Each row below holds a small network's activations on one input, seen along a few directions.
In each table, some parts of the input vary, and every possible input appears once, in random order.
Descriptions start from the smaller parts, as in this example, which fits no table here: one of 5 places around a ring, together with either a single point or (one of 2 separate values, together with one of 4 places along a line) or one of 9 places along a line.
Shared parts are said once, and a part with two or three values counts as separate values.

Other details of the inputs vary at random and push rows far along three fixed directions, the same in every table; ignore that.

Rows:
x1: [ 14   4   7  49  -9  -3 -16 -22 -19  -8 -10 -28 -22  23]
x2: [ -1   7  22  32   3  -5 -19 -19 -29 -21 -15 -32 -21  11]
x3: [ 15  -3 -14 -27   2  -7  13   8  16   8   8  40   4 -13]
x4: [-24  -7   1  21 -17   2  10  12  10  14  26  -6  -4  -3]
x5: [-38   2  10   2  -6  -5   5  16   1   4  25 -14   0  -8]
x6: [  0  14  13  36   0   1 -23 -27 -27 -13  -8 -30 -19  24]
x7: [  6  16  -8 -30  22   9   2  -2  23   3  16  33  19  -4]
x8: [ 42   6  -9  14  13  -9 -17 -38  -9  -6 -20  27 -25  15]
x9: [ 44 -36 -13 -70 -39  27  29  18 -16  39 -87 -24  34 -17]
x10: [ 48 -27 -13 -73 -31  14  33  28 -27  45 -83 -48  -1 -31]
x11: [ 45  -3 -18   1   6  -5 -19 -26 -16 -10 -22  29  -6  12]
x12: [-17   0   9  18 -10  -6  13  23  13  10  23 -20 -11 -11]
x13: [-22 -14  -5  11 -22   0  10  18   6   6  25  -2  16   2]
x14: [  8  26  -6 -26  22   3   5  -5  20  15  18  24 -18 -12]
x15: [ -1  -6  20  29   3   6 -25 -23 -26 -33 -15 -17  13  11]
x16: [ -9   1  22  23   0   8 -10 -14  -8 -22 -35  -7  12  43]
x17: [-30  -4   5   8 -10  -6  24  29  24  12   8  -4  -5  19]
x18: [ 22  -1  -7 -19  18  -1   8   4  26  -3  10  31  11 -17]
x19: [  2   4  -7 -39  15  -6   8   5   8  -2   8  34   5 -16]
x20: [  3 -17   5  38 -21  -1 -18 -22 -24 -16 -15  -5   1  20]
x21: [-21 -19   1   6 -16  -5   9  20   1  -4  21  -7  12 -12]
x22: [ 50   2 -10   8  16   3 -22 -28  -3 -14 -24  25   3  12]
x23: [-32  -7  -2  -7 -14   2   0  21  -3   0  24 -10  18  -6]
x24: [ 45 -27 -24 -68 -39  17  30  21 -28  50 -80 -32   9 -11]
x25: [-34  -9   5  -5  -9  -1   2  15  -6  -9  21  -8  15 -11]
x26: [ 16  -1 -23 -21  10  -5   6   6  15   5  14  35   4 -14]
x27: [-21 -11   4  18  -8 -10   8  19   4   2  25 -18  -5 -12]
x28: [ 22   1 -15 -16  18   4   5   4  27   2  10  28  14 -15]
x29: [-18  -1   1  20  -8  -4  10  20  12   8  24 -30 -10 -16]
x30: [-28  13   5   5   2   0   0  22   6   6  33 -28  -8  -9]
x31: [-40   3   7   6  -6  -2   2  10   5   6  30 -10  -1  -4]
x32: [-17   2   1  23  -8  -4   6  23  12  10  32 -27 -13  -9]
x33: [ 43   6  -6   9  13 -12 -15 -31 -12  -6 -24  25 -24  11]
x34: [ -5   2   6  37   2  -1 -28 -25 -36 -19 -10 -27 -12  16]
x35: [ 12  -3  16  46  -5  -8 -12 -14 -21 -16 -16 -30 -24  11]
x36: [ 17   8 -22 -13  15 -10   7   7  19  14  22  26 -15 -12]
x37: [  7   0 -11 -29   5  -6  24  15  29  10  -7  43   3  15]
x38: [ -2  -2  12  31   3  11 -28 -22 -23 -27 -14 -19  15  13]
x39: [ -6 -41  -4 -56 -65  27  23  29 -50  33 -76 -67  39  -6]
x40: [  0  30   1 -33  29  -6  18   9  33  12   2  27 -21  12]
x41: [ -2  12  21  33   0  -3 -22 -22 -27 -18 -12 -28 -21  15]
x42: [-26 -15   1  13 -26   4   9  12   7   7  22   2  12  -3]
x43: [-21 -11   9  21 -17  12   7  11  20   4  20  -1  21  -3]
x44: [-36  -1   9   5   2  -6   2  15  -3  -3  29 -17  -2 -12]
x45: [-16   2  -1  23  -3  -2   7  20  11   7  26 -28 -12 -13]
x46: [  2   9 -15 -30  16  -4   1  -3   7  -2  15  31   7 -13]
x47: [ 28   6  -5 -11  12  -1 -22 -40 -20 -15 -22  33  -3  14]
x48: [-37  -8   5  -2 -19  10   4  10  -1   4  21  -1  17  -3]
x49: [ 22   1  -7 -20  12   0  10   7  29   4   5  37  14 -12]
x50: [  6  27  -4 -25  28  -4   3  -5  23  11  22  24 -20 -13]
x51: [ 16   4 -11 -18  17 -14  15   9  20  10  13  29 -14 -18]
x52: [ 38   4   2   4  16   1  -3 -22  11 -12 -44  34   0  37]
x53: [-33  12   8  13   5  -2   2  13   5   0  32 -31  -8 -14]
x54: [ 14  18  -4 -20  18  -9  26  13  38  17  -3  26 -23  11]
x55: [ -5  -3  20  32  -5  10 -26 -29 -20 -24 -15 -12  14  19]
x56: [-24  -5  -5  23  -6  -6   4  18   7   6  31 -17  -4  -9]
x57: [ 31  20  -9   0  23  -5 -23 -40 -20  -9 -15  22 -20  21]
x58: [-38  -2  13   4  -2  -9   5  16  -1  -1  23 -15  -1 -10]
x59: [  4  -9   2  52  -8  -7 -17 -21 -25 -15  -9 -25 -14  14]
x60: [ 12  21  -3 -33  31  -8   5   1  13   5  14  12 -20 -23]
x61: [ -7  20  -4 -35  25  -8  17  10  28  11   1  35 -12  15]
x62: [-32  -4   7   1  -3  10   1  15  10  -7  19 -17  29 -13]
x63: [-21   3   7  23 -14   2  11  13  16  15  29 -16 -13  -6]
x64: [-17 -15  12  14  -9   1  10  19  16  -6  14  -6  21 -10]
x65: [-34  -6  -2  -3  -8   2  -1  15  -5  -4  24  -9  16  -9]
x66: [ 16  -6 -12 -28   6  -9  15  10  14   3   6  36   3 -17]
x67: [ 32  17 -11  -1  26  -6 -27 -36 -22 -11 -15  18 -22  13]
x68: [-14 -38   6 -55 -60  22  34  38 -36  29 -91 -57  32  14]
x69: [ 21  14 -12 -18  15  -6  14   1  29  19  15  23 -22 -14]
x70: [  3 -16   1  43 -17  -4 -18 -19 -28 -22 -14 -15   3  14]
x71: [-28  -1   6   1  -3  10  -3  19  10  -4  24 -13  26  -6]
x72: [  6  11  -4 -30  17  15   4  -5  24   6  10  37  17  -9]
x73: [ 34   9   8  -5  27   0 -23 -36 -11 -25 -29  28   3   8]
x74: [  8 -12   9  50  -7   5 -20 -20 -15 -26 -15 -19  13  13]
x75: [-39   0   2   7  -3  -3   2  15   0   2  29 -23   3 -12]
x76: [ 28  17  -4   2  18   0 -23 -44 -17  -6 -17  27 -21  16]
x77: [ -3  -1  22  31  -5   6 -25 -23 -22 -28 -19 -12  13  18]
x78: [ 30   6  -4 -13  12  -4 -21 -32 -22 -17 -28  31  -2  12]
x79: [ 21   6 -13 -18  12   3   9   0  31   8  12  35  15  -4]
x80: [-30  12   6  12   4   1  -1  15   2   1  29 -32  -8 -12]
Description of these inputs: one of 2 separate values, together with one of 4 places along a line, together with either a single point or one of 9 places around a ring.
- Changing only the choice among 2 separate values turns x16 into x52. The same change can be made to x78. Which row results? => x3
- Changing only the choice among 2 separate values turns x76 into x4. The same change can be made to x65. Which row results? => x26
- Which other rows agree with x16 in the choice among 2 separate values and the place on the line of 4? List them by row number. => x7, x15, x38, x55, x62, x71, x72, x73, x77
- A walk changes only the place on the line of 4. It starts at x49 and steps to x3. List the rest of the walk in order. => x33, x12
- Change only the choice among 2 separate values in x57. List by row number the other rows that result. => x24
- A walk changes only the place on the ring of 9. It starts at x63 and steps to x69. List the rest of the walk in order. => x12, x35, x10, x29, x45, x32, x1
- Change only the place on the ring of 9 in x30. List by row number the other rows that result. => x2, x6, x14, x41, x50, x53, x60, x80

Rows:
x81: [-27  34  -3  22  37  -8 -18  -6  26 -12  64   6 -19  -9]
x82: [  8  -9 -26 -89  -8  15  58  68  41  59  13  -6  17 -75]
x83: [ 26 -12   7  31 -29   2  20   5  -7  20 -57 -42 -29  34]
x84: [-29  40  12  21  32 -12 -12   1  18 -16  64  13 -24   5]
x85: [ 47  17 -23 -15  14  -7 -12 -29 -11  13 -13  28 -29   2]
x86: [-56 -20  28  39 -32   3   1  17   2 -17  23 -44  37  -2]
x87: [-26  23  -5  28  14 -22  -1  -4  22  -9  67  27 -29  -4]
x88: [ 55   2 -21  -6  24  -8 -10 -25  -6   1  -2  27 -25  -4]
x89: [  3 -10  15 -15  -7  17 -14 -16 -48   7 -47 -53  -8  -5]
x90: [ 16 -27  15  30 -34   6  18   6  -1   9 -63 -21   1  43]
x91: [ 42 -11 -22 -12   9  -1  -6 -16   2  -9 -16  39  13   4]
x92: [ -3 -19 -22 -86 -18  20  49  69  46  42   9  14  48 -58]
x93: [ 25   7  -8 -11  25 -15 -16 -24  -5 -20 -23  51  -6  14]
x94: [-62 -23  13  37 -45   0   7  19  -6 -11  24 -30  23  11]
x95: [ 18  -9  12   3 -17   2 -10 -10 -32   2 -41 -52  -2  -7]
x96: [  7 -13   3   4 -17  -7  -4  -4 -48   2 -54 -41 -19   6]
x97: [ 28  21   5 -23  28   1 -14 -24  -3 -18 -13  42   1  22]
x98: [-42  16  15  18  31   3 -16 -15  21 -28  58  32  10   2]
x99: [ 35   2 -11 -12   9  -2 -14 -28  -4  -1 -17  54   1  13]
x100: [-64 -10  18  38 -18  13  -3  16  -8 -14  23 -46  38   7]
- What do these inputs look like to the network? => one of 2 separate values, together with either a single point or one of 9 places around a ring
- Changing only the choice among 2 separate values turns x99 into x85. The same change can be made to x100. Which row results? => x81
- Change only the choice among 2 separate values in x97. List by row number the other rows that result. => x84
- Change only the choice among 2 separate values in x83. List by row number the other rows that result. => x90

Rows:
x101: [ 43  15  -2   4  13  -8 -28 -48 -46 -12 -47  -1 -39  18]
x102: [-17 -12  11  54 -23   1  -2   2  -2  -5   7 -25  -3  21]
x103: [-36  -9  23  23 -17   8 -12  -6 -16 -22  -3 -16  27  21]
x104: [ -3  -1 -10   7   0  -6  17  19  32  14  34  21  -5  -8]
x105: [ -4  23  -4  -1  22  -7  -2   3  18   5  42   4 -17 -18]
x106: [-15   2  10  46  -6  -1 -19  -9 -22  -9  17 -42 -17  -2]
x107: [ 57  29 -19 -34  44 -12 -15 -35  -5   0 -21  39 -37  -4]
x108: [-27  -9  12  43 -23  -8   3   3  -9  -5   2 -20 -11  26]
x109: [-23  -8  -6 -17   0  -6   7  17  14  -4  31  28  21 -15]
x110: [ 51  34 -17 -41  44  -8 -11 -35  -3   5 -22  39 -35   2]
x111: [-18   1   5 -13  15   0   4  11  24 -15  26  25  25 -12]
x112: [ 35  -3  -2  -6   4   7 -29 -46 -40 -23 -53  23   8  29]
x113: [-14   1  -5  -1   3 -12  20  22  30  11  28  22  -8  -2]
x114: [ 17 -35  -4 -28 -49  17  31  33 -12  36 -63 -53  17 -10]
x115: [-25  -3  23  46 -12  -2   0   3   1 -14  -5 -24  -4  28]
x116: [-23 -14  15  35 -19   9 -17  -5 -15 -22   5 -20  31  11]
x117: [  9 -30   2 -37 -46  12  33  34 -17  31 -66 -49  11  -3]
x118: [-15  16  -5  -8  19 -13   3   9  10   6  39   6 -22 -18]
x119: [ 13 -12 -16 -89 -21  12  54  49  22  53 -43  -4  13 -17]
x120: [-23  -1  11  39  -8 -12 -15  -4 -29 -12  15 -37 -24   1]
x121: [-12  -6 -10 -11   1   4   4  11  20   1  34  26  27 -20]
x122: [-16   1   7  52  -7  -3 -22 -12 -24 -12  20 -40 -20  -1]
x123: [-29  11  23  38   4  -3 -16  -7 -18 -18   9 -41 -18  11]
x124: [ -1 -31  -2 -39 -51  14  34  34 -21  37 -66 -47  10   5]
x125: [ 18 -31 -30 -94 -28  17  38  41   6  44 -28   6  42 -48]
x126: [ -6  16 -11  -5  16  -6   2   6  12  12  42   3 -18 -21]
x127: [ -6  19 -10  -4  18  -5   1   6  16  10  41   2 -17 -20]
x128: [-14  -2   6  48 -11  -7 -19  -9 -26 -10  21 -40 -21  -6]
x129: [-4  2 -9  7  3 -6 17 17 39 13 34 20 -5 -8]
x130: [-4  4  0  6  8 -3 17 19 40  7 28 18  0 -5]
x131: [ 57  -7  -9  33  -1  -6 -19 -40 -27 -11 -44  11 -23  24]
x132: [ 41  17   0   6  18  -5 -30 -50 -46 -12 -46  -3 -36  23]
x133: [ -8   5   2   3  13 -11  19  20  37   3  22  18  -4  -4]
x134: [ 59  14   0  22  24  -2 -36 -50 -32 -21 -39  -9 -30   6]
x135: [-11  21   2  -7  25 -11   1   6  15   0  34   4 -21 -16]
x136: [-11 -37  -2 -51 -51  20  21  23 -36  20 -62 -36  38  -7]
x137: [ 15 -38 -12 -30 -56  13  33  35 -22  39 -60 -46  12  -8]
x138: [ 58   8 -16 -41  32   8 -13 -30   7 -10 -29  58  17  -4]
x139: [-41 -12  20  28 -18   8 -12  -7 -19 -21   1 -16  26  23]
x140: [-21 -16  11  49 -23 -12   2   6 -10  -9   5 -22 -10  18]
x141: [-25   4   6 -18  16   3   7   8  25 -10  23  27  28  -4]
x142: [-14   4  14  48  -4  -2 -21 -11 -17 -13  17 -42 -17  -2]
x143: [-21   5  21  43   4  -7 -17  -5 -20 -20   8 -42 -17   3]
x144: [ -4  21  -1   3  25  -5  -3   4  19   0  39   2 -15 -20]
x145: [ -6  16 -13   3  15 -11  -2   3  11   7  46   8 -23 -22]
x146: [ 56   8 -25 -42  27   6 -14 -31   2  -6 -25  61  13   1]
x147: [ -9  -4   0 -11   9   6   4  13  27  -6  29  21  33 -22]
x148: [-24 -11  15  49 -19  -7   0   5  -4 -10   3 -24  -7  24]
x149: [ 59  -1   2  35  11  -1 -21 -42 -15 -19 -47   7 -18  25]
x150: [-14  -9 -12 -14  -4   1   6  15  15   3  31  25  27 -18]
x151: [  7 -39  -2 -45 -47  27  17  25 -26  21 -59 -46  49 -20]
x152: [-24  -6  -3 -19   4  -1   7  15  17  -3  30  30  25 -11]
x153: [-20   0   2 -18  11  -2   6  13  24  -6  26  27  26 -11]
x154: [ 42  21   6   6  23  -4 -30 -48 -39 -16 -48  -6 -34  25]
x155: [-33 -19  17  29 -20   6 -13  -1 -21 -24   3 -18  25  13]
x156: [ 50  20 -18 -28  31  -7   2 -27  15   4 -29  55 -26  20]
x157: [-13  -5  -8 -12   3   6   4  11  24   0  34  26  30 -18]
x158: [ -6   0 -11   4   0  -6  19  19  32  16  32  20  -4  -5]
x159: [ 36  26  -4 -54  39  13 -13 -32   9  -9 -34  61  14  20]
x160: [-4  8 -4  8  8 -6 16 15 40  9 33 22 -3  0]
x161: [-27 -21  11  32 -28  11 -15  -3 -22 -17   8 -18  30   8]
x162: [-23  36  12 -20  29   3   3   3  21   8  25   5 -15   3]
x163: [-25  21  12 -10  12   3  17  16  39  11  17  19  -1  19]
- Changing only one part turns x117 into x135. The same change can be made to x148. Which row results? => x107
- What do these inputs look like to the network? => one of 3 separate values, together with either a single point or (one of 4 places along a line, together with one of 5 places along a line)
- Change only the choice among 3 separate values in x133. List by row number the other rows that result. => x111, x143
- Change only the choice among 3 separate values in x106. List by row number the other rows that result. => x129, x157
- Change only the place on the line of 4 in x114. List by row number the other rows that result. => x117, x119, x160
- Change only the place on the line of 4 in x123. List by row number the other rows that result. => x134, x143, x144
